These are the activations of a small neural network, seen along a few directions. Each row is one input.
Each table varies a few parts of the input and shows all the possible inputs, shuffled.
A made-up example of a description, with smaller parts first: values(3) and (point or line(9) or (ring(5) and line(6))).
Shared parts are said once, and a part with two or three values counts as separate values.

Other details of the inputs vary at random and push rows far along three fixed directions, the same in every table; ignore that.

Table:
r1: [  0  15 -16 -50   5  18 -14  -4 -27  36  32   9]
r2: [-39 -23  -5 -57   1   2 -49  20 -14  -4  43  -3]
r3: [  7 -21   9  35   2  20  20  -1 -13   6 -12  -3]
r4: [-33   7  30 -16 -33 -45 -32  -3  67 -26  -8  -6]
r5: [ -2 -36   8  47   0 -21   0  14  34 -50 -35 -18]
r6: [  4  39  26  18 -21 -33  16 -21  52   4 -25   2]
r7: [ 19  71   6 -10 -17 -18   8 -32  51  24  -3  20]
r8: [-27  53  18 -20 -32 -88 -23  -5  84 -27 -28  20]
r9: [ 25  50  -1 -28  -4   8  17 -15 -17  37  22  12]
r10: [-44 -22 -12 -59  -4   9 -45  27  -7   1  35  -9]
r11: [  7 -24 -10 -21  10  27  -4  15 -43   0  25  -7]
r12: [  9 -36 -13  -7  20  51  -9   2 -37   9  35 -21]
r13: [ -5 -50   0  33   7  19  -3  14 -15 -28 -16  -4]
r14: [-50 -36  10 -10  -8 -43 -41  36  31 -52  -9  -7]
r15: [-26  14   7  16 -24 -65 -10  14  55 -50 -54   1]
r16: [-26  -3   2  -7 -13 -37 -24  16  24 -32 -21   3]
r17: [ 42   2  -8  65  24  36  52  -8 -30  14 -20  -1]
r18: [ 16 -33  -9  81  22   0  43  23 -36 -26 -52  -5]
r19: [ -6  12  -1 -47   1  29 -23  -7   5  32  50  -9]
r20: [ 19 -32 -15  79  17  -8  44  18 -27 -34 -61  -8]
r21: [ 20  36 -13 -25  24  31  24 -19 -47  55  38   4]
r22: [ 26  11   4  10   1  24  24 -24 -14  34   0   8]
r23: [-34 -61  10  -5 -13  -1 -35  20  16 -31   4  -9]
r24: [  5 -25 -11   1  15  46  -5   5 -32   8  26  -8]
r25: [ -2  29  -1 -43  -8  14 -24 -14  20  19  31   5]
r26: [ -7  32  -4 -48  -1  -7 -19 -10  -4  21  25  11]
r27: [ 14   9  -8   2  18   0  19  -9 -23  10   3   0]
r28: [-43 -42   6  22 -12 -48 -29  39  28 -68 -37  -7]
r29: [ 20  -2 -10   2  12  32   6  -8 -13  15  13   0]
r30: [ -4 -17  14   7  -8 -10  -4  -5  23 -12  -9  -9]
r31: [ 52  46  -3  31   4  -6  56 -18 -13  20 -23  14]
r32: [ 31  99   5  -9  -9 -41  31 -40  29  39 -19  30]
r33: [-21 -25 -19 -51   6  20 -35  17 -30  13  40   0]
r34: [  0  91   5 -21 -27 -48   9 -23  47  21 -20  20]
r35: [-52 -20  14 -47 -23  -9 -58  17  44 -16  23   3]
r36: [  7 -57 -22  62  21   9  27  28 -44 -33 -38 -13]
r37: [ 47   7  -7  63  17  17  50 -17 -13   8 -24  -7]
r38: [ 29  36   3 -22   1  32  16 -37 -18  54  27   2]
r39: [ 28  30 -10 -38  11  41  18  -7 -47  54  44   6]
r40: [ 36  95  14   9 -20 -26  35 -49  49  39 -29  35]
r41: [  7 -23 -10  22  25   8  16   6 -41 -14  -5 -10]
r42: [ -5 -43  -6 -35   9  63 -22   0 -51  30  49  -8]
r43: [-30 -41   5 -53  -9  17 -47   6   5   3  46 -14]
r44: [-48 -14   2 -59  -9 -33 -53  16  29 -24  29  -5]
r45: [-18 -45  -8   6  20   7  -7  21 -37 -23  11 -16]
r46: [ 18  16   2  22   3   9  16 -13   5   8  -1  -7]
r47: [ 21  -2   6  44  -2 -30  32  10   9 -34 -45   1]
r48: [  8 -38  -2  46  12  30  16   8 -31 -10 -13  -1]
r49: [ 11  25  16  19 -14  -3  17 -20  14  16 -15   9]
r50: [ -5 -51   2  48   3   2   4  15   2 -36 -29  -1]
Each input here is: line(5) and (point or line(4) or ring(5)).
The inputs of r11 and r9 match in every part but the line(5) part. If r42 is changed in the same way as r11 into r9, which row does it become?
> r49
Change only the line(4) part in r44. List by row number the other rows that result.
> r8, r33, r36
Start at r10 and move only the line(5) part, one step at a time. The first step leads to r34. Which rows follow, in order?
> r15, r20, r36
Change only the line(5) part in r12. List by row number the other rows that result.
> r5, r19, r37, r46
Start at r35 and move only the ring(5) part, one step at a time. The first step leads to r3. Which rows follow, in order?
> r6, r19, r17

Table:
r51: [  4 -40   0 -67  10  69 -30  -9 -39  49  92 -21]
r52: [ 40 -17 -35  50  34  33  45   8 -65   4 -21  -3]
r53: [-39 -59  10 -44  -4   6 -67   8  32 -22  49 -29]
r54: [ 12  41  11  -5 -10  11   9 -34  49  30   6   4]
r55: [-56 -61  -4 -66  -8 -10 -70  49  -4 -38  38  -5]
r56: [-26 -35  29  -6 -25 -31 -40  21  71 -68  -2 -28]
r57: [-69 -44  12 -18 -11 -57 -50  38  29 -67 -10  -7]
r58: [ 24  65  -9 -21 -10 -17  20 -12   7  29  -7  20]
r59: [ -4  30   7  27   6 -41  23  -3   4 -12 -27  10]
r60: [-42 -48  40   7 -35 -19 -46  19  72 -53 -22  -6]
r61: [-39 -38   0 -32   3  -6 -32  35 -23 -19  22 -10]
r62: [ 23  68 -22 -68   2  10  -2 -32 -21  64  33  24]
r63: [ 25  75  15 -46 -17  29  14 -49  37  77  36  15]
r64: [ 40  44 -11  55  16 -19  61 -25 -28  17 -52   8]
r65: [  9 -41 -19  27  34  31  29  11 -85   4   2  -7]
r66: [ -8  27  -5 -34  -5 -14 -14  14  11   2  18  11]
r67: [ 21  27  -9  11   3 -20  27 -11 -14   6 -24  20]
r68: [ 37 -42 -29  43  34  34  47   6 -91   4 -19   3]
r69: [ -8 -77  23  60   0   3   8  18  19 -47 -34 -17]
r70: [ 51  98  26  -2 -16 -22  37 -63  46  34  -3  14]
r71: [-18  55  10 -23 -24 -53  -4   3  44  -5 -16   7]
r72: [-38 -44  22 -37 -17  25 -54   1  27 -10  28  -1]
r73: [-39  -5   9 -12 -25 -62 -34  36  59 -59 -24   4]
r74: [  3  17 -21 -66  15  31 -12  -8 -51  46  57  18]
r75: [ 38  93  19  26 -34   9  32 -59  58  49 -20  24]
r76: [-25  -2 -13 -25   3 -14 -31  24  14 -23  15   2]
r77: [ 24 -48 -21  32  25  27  28  24 -73  -5 -12  -3]
r78: [ 12 -15 -24  25  22  12  15  17 -31 -14  -8  -1]
r79: [-18  25  36 -14 -43 -31 -25 -21  87  11  -5   9]
r80: [ 14 -47  22  90  -4  19  27  10  21 -39 -56 -11]
r81: [  4   2  20  44 -16   5   3 -11  55 -18 -35   0]
r82: [-33 -18  -8 -49   3  -2 -29  12 -29   3  28  -3]
r83: [-10 -39 -33 -29  25  45 -11  18 -71  16  34 -20]
r84: [ 29 -58  -1  38  28  49  25 -12 -48   8  21 -22]
r85: [-41  33  12 -42 -24 -52 -31  17  49 -18   1   2]
r86: [ 32  23 -20  22  17  -2  30 -10 -29  12 -22  13]
r87: [ 12  -9   5 -46 -12  89 -18 -24 -39  71  69   5]
r88: [ 19 -32   9  77   7  -5  26  -4  29 -37 -34 -27]
r89: [-41  36   8 -34  -9 -55 -36   5  45 -17   4   7]
r90: [-20  16  29 -34 -34 -34 -34 -10  87 -11  18 -12]
r91: [-74 -47   1 -18  -5 -44 -62  52  38 -73   1 -21]
r92: [ 38  86  -8  27 -12 -49  45 -27  35   8 -56  23]
r93: [ 25  24  -6   8  -5 -20  29  -3 -14   8 -28  16]
r94: [ 18  -9  24  70  -1 -11  40 -21  32 -16 -48   3]
r95: [-14 -28   8 -22 -14  53 -39 -12   1  20  38  -1]
r96: [  8 -25  -9 -76  19  75 -42 -13 -41  37  95 -23]
r97: [ 18 -52  10 111  10   7  32  -6  13 -28 -60 -12]
r98: [-26 -33  -5 -32   3  -5 -33  35 -15 -22  24   2]
r99: [ 29   5 -12 -53  18  77 -11 -23 -36  48  79 -21]
r100: [  5  66 -15 -74   2   1 -19 -22  -4  50  45  25]
r101: [  8 -26   2  69  11 -25  40  23 -28 -36 -54  -7]
r102: [  4  79   2 -61  -2  -3   2 -19 -11  61  42  19]
r103: [ -8  -2   2  -2 -12 -37  -5  19  13 -27 -23  10]
r104: [ 39 102 -14 -57 -13  -2  25 -35  -3  73  17  29]
r105: [-14 -40  -4  47  19  -8  13  41 -25 -42 -22 -17]
r106: [ 46  49  17  52  -3  20  41 -46  24  32 -34  17]
r107: [ 25   6  17 -22  -4  21   0 -16   2  11  33 -13]
r108: [ 10  17  -6  12  12 -16  18   0 -14  -4  -9  18]
r109: [ -3 -75 -25  24  32  43  13  41 -86 -12   6 -27]
r110: [  2  72  -6 -71  -8  -8   1 -34 -16  62  30  20]
r111: [ -9   8   0  11 -11 -36  11  14   9 -19 -34  -5]
r112: [-50   3   4 -16 -19 -60 -37  25  54 -50 -20  -8]
r113: [-19  61   3 -15 -14 -52  -7  -4  48  -7 -15   8]
r114: [-16 -37 -19 -42  13  18 -24  18 -46  -1  34   4]
r115: [ 17  19 -10  42  24  -9  35  -5 -29   2 -26   3]
r116: [-55 -40 -14 -49  -1  -8 -56  36  -1 -29  25 -20]
r117: [ 13 -39 -27  27  40  37  21  11 -84   9   1 -13]
r118: [ -1  -5  28  43 -36   1   2  -6  53 -18 -32   2]
r119: [ 36  20  -5 100  22 -32  69  -7 -20 -20 -78   3]
r120: [ 10 -53   4  38  12  49  11 -13 -27  18   7  -7]
r121: [  4  49   2 -25  -9 -22  13 -10  -6  29  -1  11]
r122: [ 29  93  -5  -8  -7 -40  24 -33  27  28 -22  31]
r123: [-47 -58 -22 -53   3   6 -62  44  -8 -37  34 -13]
r124: [ 16 -24 -24  24  36  23  14  14 -55  -4   4   2]
r125: [ 19 -24   8  50  -1  34  24 -10   6  17 -11  -8]
r126: [  1  -2  20  36  -6 -14   5 -17  54 -14 -29  -1]
r127: [ 28 -12 -13  34  20  15  48   4 -70  16 -21  -4]
r128: [-34 -21  24  31 -30 -34 -30   2  95 -41 -33 -10]
r129: [ 11 -81   2  50  11  77  10   0 -58   2   8  -9]
r130: [ 10  14 -16 -22   2   7   4  10 -20  13  12   8]
The inputs of r65 and r112 match in every part but one. If r110 is changed in the same way as r65 into r112, which row does it become?
> r83
The inputs of r54 and r69 match in every part but one. If r52 is changed in the same way as r54 into r69, which row does it become?
> r77
Describe the family of inputs behind these rows.
> ring(5) and (line(6) or (values(2) and line(5)))
Change only the line(5) part in r100. List by row number the other rows that result.
> r62, r86, r122, r124
Change only the values(2) part in r113. List by row number the other rows that result.
> r78
Change only the ring(5) part in r91. List by row number the other rows that result.
> r59, r89, r102, r105
Change only the line(5) part in r117. List by row number the other rows that result.
> r64, r89, r115, r119
Start at r109 and move only the ring(5) part, one step at a time. The first step leads to r116. Which rows follow, in order?
> r117, r82, r121

Table:
r131: [-22  51   6 -51  -2 -29 -31 -11  34   2  24  28]
r132: [ 41  26  18  -4  14  62  15 -34 -10  21  42 -25]
r133: [-34  12   3 -48 -36  -2 -38 -29  70  13  12  20]
r134: [ 48  45   8  89   9  -4  73 -34 -42  16 -44  18]
r135: [-26 -94   0  -4   7  33 -50  28   3   6  49 -20]
r136: [-27 -73  17 -18  16  52 -39  12   3 -31  52 -61]
r137: [  4 -24  21  45 -13  11  -5 -20  22 -25 -64   7]
r138: [-13 -70   0 -37   2  14 -28  37 -33 -28  27  -5]
r139: [-10   6 -16  54   8 -26  10  18  15 -27 -49 -12]
r140: [-17  56  16 -48 -12 -22 -18 -21  22  21  31  33]
r141: [-20  30  19 -73 -29 -46 -24  -4  53  11  16   8]
r142: [  8 -26  11  25   0  -9   9  -1 -33 -19 -10  -6]
r143: [-18 -62  -1 -19  14  24 -16   6 -57   8  36 -29]
r144: [ 23 -15 -17  29  17  20  32  24 -34 -15 -23   6]
r145: [-37  33   0 -70 -20 -29 -31  10  53   4  13   5]
r146: [ -9   3  11  47   6 -18  27  14  10  -8 -41   6]
r147: [-29 -10  20  42   3 -47  10   4  29 -36 -33   4]
r148: [ -2  38 -16 -57 -15 -33 -23  -9  32  13  14  -9]
r149: [ 22 -15   1  27   5 -32  17  20   9 -45 -41   6]
r150: [ 39  25 -25  30  47  55  55  -7 -65  57   0   7]
r151: [ 17   9   8  -9   4  39   3  -7  20  17  48 -25]
r152: [-21  -4  16  52 -11 -25  13  15   9 -16 -47  -8]
r153: [-10  16   1 -27 -20  12   7  -2 -16  36  12  -7]
r154: [  0  12 -17  56  17 -28  21  -9   3 -20 -34  -8]
r155: [  6  -3  10  30   8 -52   8   5  27 -53 -41   8]
r156: [  6   9  -2  44  14 -11  16  23   3 -26 -42  16]
r157: [-19  44  12 -62 -35 -21 -18   6  35   9  15  25]
r158: [ 66  71 -11  13  -3  51  72 -34 -72  81   3  20]
r159: [-14   4 -13  39  -3 -32 -14  29  22 -48 -44   0]
r160: [-17   0 -15  28 -13 -41   4  21  35 -41 -47 -17]
r161: [ 15   1 -11  39   6 -43   7  -1   8 -45 -38  -5]
r162: [-22  57 -13 -66 -36 -35 -41   6  51  -4  10   9]
r163: [-32 -50  -2  -4  15  29 -17   7 -56  10  35 -18]
r164: [ 24 -21   7  53 -19   7  14  -5  24 -12 -30  14]
r165: [-15 -39 -34 -11  28  33 -32  17 -56 -13  39  -9]
r166: [ -8 -35  13  41 -24 -16  -4   2  56 -22 -30  -2]
r167: [ 19   6 -15 -14  -9  57   3 -36 -11  38  19  31]
r168: [ 49  51  11   5  -1  37  25 -22  16  25  36  -2]
r169: [ 56  60 -30   9  30  14  50 -48 -42  60   7  -3]
r170: [ 34  67  10 -26 -20 -13  33 -38  -3  61   3   5]
r171: [-21  38   6 -59 -22  -9  -5  -2  25  32  20  11]
r172: [-43 -41 -14 -50  31  25 -41  15 -28   3  56  -8]
r173: [ 56  90 -22 -36  -7  -8  21 -34  -4  49  10  18]
r174: [-20 -79   1 -36 -11  18 -40  36 -45 -26  30 -19]
r175: [ 24  20 -13 -28  34  19  20 -25 -35  44  30   1]
r176: [-39  51  20 -61 -30 -32 -42   9  52   6  16  30]
r177: [  4 -38  18  50 -13 -17 -16  14  46 -21 -14   6]
r178: [  18  -40  -14   42   25   71   24   20 -104   24    8   -5]
r179: [ -4 -30  19  49  -6   8   2 -23  26 -14 -65  -7]
r180: [-11 -68   0 -21  20  21 -19  21 -51 -21  34  -5]
r181: [-11 -78 -20 -34  28  27 -21  36 -42 -14  29 -23]
r182: [ -8 -15  21  36   3 -54  20   0  27 -35 -39  -3]
Describe the family of inputs behind these rows.
> values(2) and (line(6) or (line(4) and ring(5)))
The inputs of r175 and r155 match in every part but the values(2) part. If r133 is changed in the same way as r175 into r155, which row does it become?
> r167
The inputs of r165 and r154 match in every part but the values(2) part. If r176 is changed in the same way as r165 into r154, which row does it become?
> r146
Change only the ring(5) part in r159. List by row number the other rows that result.
> r161, r162, r165, r173
Change only the ring(5) part in r144. List by row number the other rows that result.
> r131, r149, r155, r156
Change only the line(6) part in r136. List by row number the other rows that result.
> r133, r135, r151, r166, r179
Change only the values(2) part in r162. List by row number the other rows that result.
> r160
